A small network was trained on invented records. Each row is its activation on one of them, seen along a few directions.
Each row is followed by the record's values for the fields M, Y, F, P.
A field that a record lacks is left out.
Other fields move the rows too, some of them a lot.
(in the rows, 128 means zero)
[117 105 111 128 117 148 134 152 128 135 141 146 146 138 128 129 131 139
 138 132 135 148 110 128 114 126 123 127 104 128 123 141 114 113 150 140
 116 119 118 124 128 121 137 124 162 142 143 134 110 145 115 121]
(Y y2; F f5; P p2)
[157 128 129 145 157 144 133 103 136  90 123  91 132 158  95 148 115 130
 131 152 114 121 134  76 121 138 112 119 134 163 171 152 113 159 116 149
 132 128 137 156 117 108 121  94 105 128 140  74 124 133 124 136]
(M m2; Y y1; F f3; P p1)
[152 145 113 145 154 111  95 113 154 116 137 127 132 120  93 135 137 114
 125 142 106 136 130 102 130 146 120 139 111 165 147 164 100 149 114 136
 124 115 127 146 130 131 122 101 109 121 144 125 128 128 139 165]
(M m1; Y y2; F f5; P p1)
[110 109 111 135 106 119 132 120 155 147 141 157 129 100 130 119 125 123
 118  85 126 134 124 135 110 130 130 142 117  99 127 144 135 112 147 120
 143 119 112 119 139 146 144 143 119 113 133 141 146 128 108 144]
(Y y2; F f5; P p2)
[140 141 125 139 129 109 114 126 107 124 127 114 110 143 115 119 116 115
 129 120 128 123 138  99 130 136 117 133 120 141 146 121 100 125 129 129
 132 138 146 111 127 117 132 124 127 129 115 112 129 125 108 161]
(M m2; Y y1; F f1; P p1)
[153 122 133 124 145 116 128 107 130  94 129 111 128 136  99 129 113 137
 112 142 117 120 112  78 123 159 130 131 128 154 142 138 110 138 107 151
 121 129 132 146 128 130 137 100 115 139 141  91 120 141 129 148]
(M m2; Y y2; F f3; P p1)
[162 124  98 140 157 122 120  82 134  83 127 118 130 108  99 148 135 133
  92 162  90 150 158  93 109 151  94 140 123 161 154 158 130 133 123 123
 127 129 121 148  94  96 115  83  97 107 159 132 144 128 109 114]
(Y y1; F f5; P p2)
[128 152 113 170 155 136 117 126 123  98  96  93 120 123 108 131 101 132
 105 165 127 137 135  96 119 156 116 140 164 155 124 169 127 167 108 100
 116 145 132 147 124 139 135  67 116 121 135 119 120 115 140 107]
(M m1; Y y1; F f1; P p1)
[155 132 114 154 153 137 114 107 120  97 118  82 132 139 108 142 151 155
 128 158  97 115 152  77 136 138 101 118 145 173 131 133  94 141 128 140
 139 139 125 161  94  73 126  63 106 128 126 121 116 121 135 123]
(M m2; Y y1; F f2; P p1)
[ 76 127 136 117  88 137 166 117 141 154 136 194 140 128 147 126 154 105
 130  72 162 111 114 211 132  94 142 121 115  84 112  75 173 114 105  93
 103 149 108 115 171 131 154 216 171 127  81 140 157 168 116 115]
(Y y2; F f3; P p1)
[147 127 130 117 149 113 142 116 133  88 104 130 121 160 113 134 117 142
 108 133 127 112 117  86 150 149 129 132 139 130 156 131 106 123 122 146
 113 119 124 138 129 125 133  94 121 129 147  96 111 126 123 129]
(M m2; Y y1; F f3; P p1)
[ 79 111 167 153  80 103 147 145  99 167 117 175 120 111 161  75 124 110
 130  76 172 102 133 197 138 105 151 100 118  93 125  93 146 100 143 134
 101 102  95 104 130 175 165 185 153 114  86 161 163 142  83 105]
(Y y1; F f2; P p1)
[158 144 128 135 144 116 124 114 129  89 114  88 139 123  99 123 136 136
 110 155 101 118 128  91 137 145 120 134 120 177 139 148  90 137 100 151
 131 133 129 138 108 115 132  92  93 137 149  88 124 152 137 156]
(M m2; Y y2; F f3; P p1)
[141 107 124 120 140 145 133 141 123 118 117 119 132 153 103 149 108 130
 131 141 137 142 124 114 120 160 132 140 117 135 125 152 130 167 127 125
 125 132 120 119 138 134 124 106 129 151 126 107 113 125 125 137]
(M m1; Y y2; F f1; P p1)
[175 104 119 149 171 104 119 122 108 107 143  85 130 134 108 159 125 122
 117 175  88 123 146  74 124 130 103 138 145 175 138 144  91 133 130 150
 146 136 133 155 125 109 125  79 104 118 134 115 124 130 131 137]
(M m2; Y y1; F f1; P p1)
[143 152 109 132 148 113 111 164 131  83  97  87 121 138 112 146 124 155
 122 133 115 104 114 122 133 127  65 121 119 147 150 137 117 131 119 151
 160 145 139 136 131 112 108 120 104 116 126 144 107 126 127 172]
(M m2; Y y2; F f1; P p1)
[ 48 118 160 139  91 132 157 153 156 162 168 202  98 119 161  92 129 132
 147  51 174 120 110 220 121 109 171 125 132  59 106  82 155  94 165 104
  82 122 102  86 158 193 154 227 165 146 110 139  87 128 103 116]
(Y y1; F f5; P p1)
[160 125 131 120 139 120 132 146 118 129 134 105 137 130 116 118 108 122
 138 147 149 123 128 133 128 123 125 144 135 125 109 132 100 150 121 112
 144 129 144 125 123 146 119 132 101 124 139 123 128 126 120 141]
(M m1; Y y1; F f1; P p1)
[ 57 112 153 141  73 139 178 113 101 169 166 197 106 131 175  88 147 148
 139  61 166 106 118 192 122 115 153  91 107  89 101  99 164 126 155 123
 110 124  83  99 137 162 141 205 152 127 102 154 113 143 102 109]
(Y y1; F f5; P p1)
[148 142 122 139 128 123 112 120 123 113 126 132 129 145 123 143 142 121
 131 164  92 139 143  97 132 134 121 157 123 147 133 158  93 148 113 135
 114 112 130 138 120 107 120 107 133 124 138 121 111 119 137 163]
(M m1; Y y1; F f5; P p1)
[ 38 107 142 121  75 150 147 136 124 196 152 205 120 107 169  91 114 105
 132  34 193  97 108 199 144 116 158  84 109  76 125  88 165  85 134 109
  95 106  93  81 155 186 162 208 148 163  88 134 128 144 106 122]
(Y y2; F f2; P p1)
[131 134 140 117 141 107 118 131 107 116 125 125 122 127 112 149 129 128
 123 154 144 118 121 105 112 147 123 138 132 132 145 115 101 124 142 145
 105 138 118 130 130 120 116 100 105 122 115 118 141 111 124 129]
(M m1; Y y1; F f2; P p1)
[ 64 129 159 134  88 127 137 130 107 178 152 183 100  93 197  76 105 103
 128  31 214  94 138 233 103 101 164  81 118  37 127  73 194 119 143 109
 109 133 105  78 128 199 164 223 188 132  72 162 138 160  93 105]
(Y y1; F f1; P p1)
[ 72 103 139 105  88 137 131 139 118 168 159 191  92 110 184 101 113 111
 151  28 198 119 119 229 116  94 176  96 118  61  93  57 198 116 150 115
  92 140  97  73 159 184 149 222 185 137 110 159 127 141 100 120]
(Y y2; F f1; P p1)
[156 129 134 112 122 132 131 110  97 132 142 111 131 114 124 125 140 140
 115 135 122 136 141 128 117 152 126 104 134 118 140 107 121 112 136 147
 117 125 139 124 101 124 123 134 130 126 120 143 156 132 131 121]
(Y y1; F f2; P p2)
[134 142 110 142 116 117 151 144 150 103 129 156 145 151  89 145 160 134
  92 168  72 137 116 117 110 116  93 141 170 140 128 148 115 147 105 113
 136 162 155 158 113  89 121 113 160 118 114 158 184 156 146  99]
(Y y2; F f5; P p2)
[159 145 103 122 155 129  93  87 144 105 118  94 108 115 101 162 121 135
 124 174  94 127 138  88 156 137 127 145 128 178 141 153 121 151  91 135
 139 116 129 140 125  93 138  66 101 103 154 148 122 113 135 121]
(M m1; Y y1; F f4; P p2)
[109 110  93 123 100 123 117 153 121 118 143 166 121 119 137 136 133 130
 140 116 144 156 119 148 111 138 139 116 119 105 125 120 139 107 161 115
 109 135 118 111 122 142 118 159 152 122 138 157 133 135 139 131]
(Y y2; F f5; P p2)
[ 58 114 160 107  70 151 128 130 107 203 158 204 105 118 198 107 126  95
 142  54 174 115 119 217 131 102 173  95 111  55 112  62 155  74 136 114
  98  94  85  91 140 178 147 231 168 144  98 146 146 144 121 129]
(Y y1; F f2; P p1)
[125 123 116 114 128 142 143 117 130 146 150 135 123 146 128 145 135 129
 133 101 142 125 123 153  87 137 133 113 105 102 138 132 152 124 141 140
 114 125 125 105 125 149 128 135 143 135  98 110 115 145 107 105]
(Y y1; F f1; P p2)
[169 135 128 141 153 137 141 119 130 109 115  78 133 147 101 147 132 135
 132 147 128 133 141 108 133 143 113 120 128 167 140 172 108 167 118 116
 144 141 127 147 108 104 107  86  90 145 141  93 119 137 125 119]
(M m1; Y y1; F f1; P p1)
[112 125 134 132 113 148 138 146 132 156 111 122 130 132 141 109 142 144
 143 117 153 128 125 154 151 125 138 113 124  86 121 122 152  96 147 143
 106 119 124 111 124 123 142 161 151 117 119 123 131 134 118 131]
(Y y1; F f3; P p2)

Here are new rows. What are their fields?
[120 119 120 127 129 122 103 137 120 132 142 129 150 119 131 128 149 116
 127 138 122 147 125 120 126 152 121 121 140 143 108 112 120 100 140 132
 129 123 144 121 108 128 124 128 112 117 131 140 148 118 135 127]
(Y y2; F f2; P p2)
[109 117 123 119 141 146 136 143 139 149 120 122 128 137 144 125 137 133
 140 110 129 131 110 121 136 123 135 123 115 125 106 141 136 134 123 138
 125 132 129  94 122 127 117 126 153 141 132 136 129 142 102 112]
(Y y2; F f1; P p2)
[150 126 119 137 154 123 132  98 119 141 136 112 135 134 136 133 124 119
 123 141 114 137 130 102 114 131  95 130 140 164 141 148 128 116 126 137
 127 135 148 134 113 141 122 107 124 122 137 113 129 132 105 126]
(Y y1; F f1; P p2)
[154 120 127 109 126 126 141 111 101 142 126 126 127  99 121 112 132 127
 104 125 127 137 143 126 104 138 127 105 143 127 127 115 110 111 145 137
 138 124 155 133 119 123 128 129 136 123 122 138 140 113 136 123]
(Y y1; F f2; P p2)
[140 129 126 137 130 147 122 139 121 127 121  97 124 144 129 140 113 124
 146 136 135 158 140 121 130 134 121 148 136 133 123 163 124 159 117  98
 130 134 129 148 130 132 114 112 115 132 137 114 113 125 136 133]
(M m1; Y y1; F f1; P p1)
[112 121 143 113 121 121 148 116 111 139 149 146 129  98 169 121 120  94
 135  67 140 107 136 185  99 113 144 105 127 108  89  95 181 120 146 127
 134 119 107 103 142 151 131 171 135 131 123 144 133 127 125 130]
(Y y2; F f1; P p1)
[118 112 120 116 123 118 131 135 131 167 160 136 135 117 137 124 120 126
 146  99 139 139  94 143 110 120 137 136 136 113 107 125 133 110 135 145
 124 116 126  99 129 152 130 145 139 131 108 136 137 142 100 135]
(Y y2; F f1; P p2)
[148 141 139 116 135 121 145 112 139 105 113 124 153 157 107 157 138 113
 118 160 118 140 113 109 126 151 121 161 130 133 134 140 118 153 105 100
 154 178 134 146 137 116 137 110 125 147 123 120 151 135 139 138]
(M m1; Y y2; F f1; P p1)
[ 57 123 163 133 112 155 156 140 126 156 152 171 117 128 157 110 118 111
 160  61 155 114 120 212 138 116 148 102 114  98 104 106 160 122 164 109
 105 129 112  92 149 160 155 195 147 139 116 130 109 128  97 106]
(Y y1; F f1; P p1)
[141 141 116 142 133 146 110 128 124 115 124 105 119 125 114 136 137 145
 144 162 119 136 135  82 133 110 100 131 145 156 117 125 115 123 112 133
 122 126 128 138 106 109 129  81 113 125 118 135 107 118 154 119]
(M m2; Y y1; F f2; P p1)
[129 149 125 114 119 136 134 119 147 137 116 138 161 144 102 149 162 127
 109 142 116 139 116 136 127 133 115 134 125 122 128 108 126 117 114 111
 118 148 151 134 143 118 133 137 159 138  98 140 160 139 155 101]
(Y y2; F f2; P p2)
[144 121 127 140 164 131 121 115 121  92 108  88 144 145 109 132 141 139
 135 157 109 133 125  88 135 142 125 136 138 168 140 164 109 148 123 116
 135 127 108 158 112 101 133  79 113 103 140 100 114 126 141 123]
(M m2; Y y1; F f3; P p1)
[176 117 119 145 155 132 133 114 106 104 124  99 130 156 108 135 140 147
 121 170  93 118 151  69 135 135  89 135 136 177 123 162  97 148 121 143
 145 136 131 143 105  89 135  63 107 128 142 125 119 130 133 136]
(M m2; Y y1; F f1; P p1)
[166 117 141 123 141 111 117 140 137 124 139 104 137 124 111 132 130 121
 118 148 119 143 124 116 127 129 111 144 142 158 115 160  98 146 116 137
 131 133 114 129 125 143 101  96  98 139 139 114 128 144 150 134]
(M m1; Y y2; F f1; P p1)
[135 127 134 127 113 125 125 129 130 140 130  95 120 126 107 133 115 121
 128 129 153 123 121 131 122 151 135 108 112 140 126 151 117 142 126  97
 123 163 119 135 138 144 139 119 115 132 122  90 117 123 123 127]
(M m1; Y y1; F f1; P p1)
[130 123 126 129 135 138 111 132 123 133  96 129 137 149 140 127 149 132
 112 152 119 143 129 103 145 133 120 126 134 146 128 121 114 109 135 130
 106 113 150 127 117 121 126  94 146 118 153 135 116 131 129  98]
(Y y1; F f2; P p2)
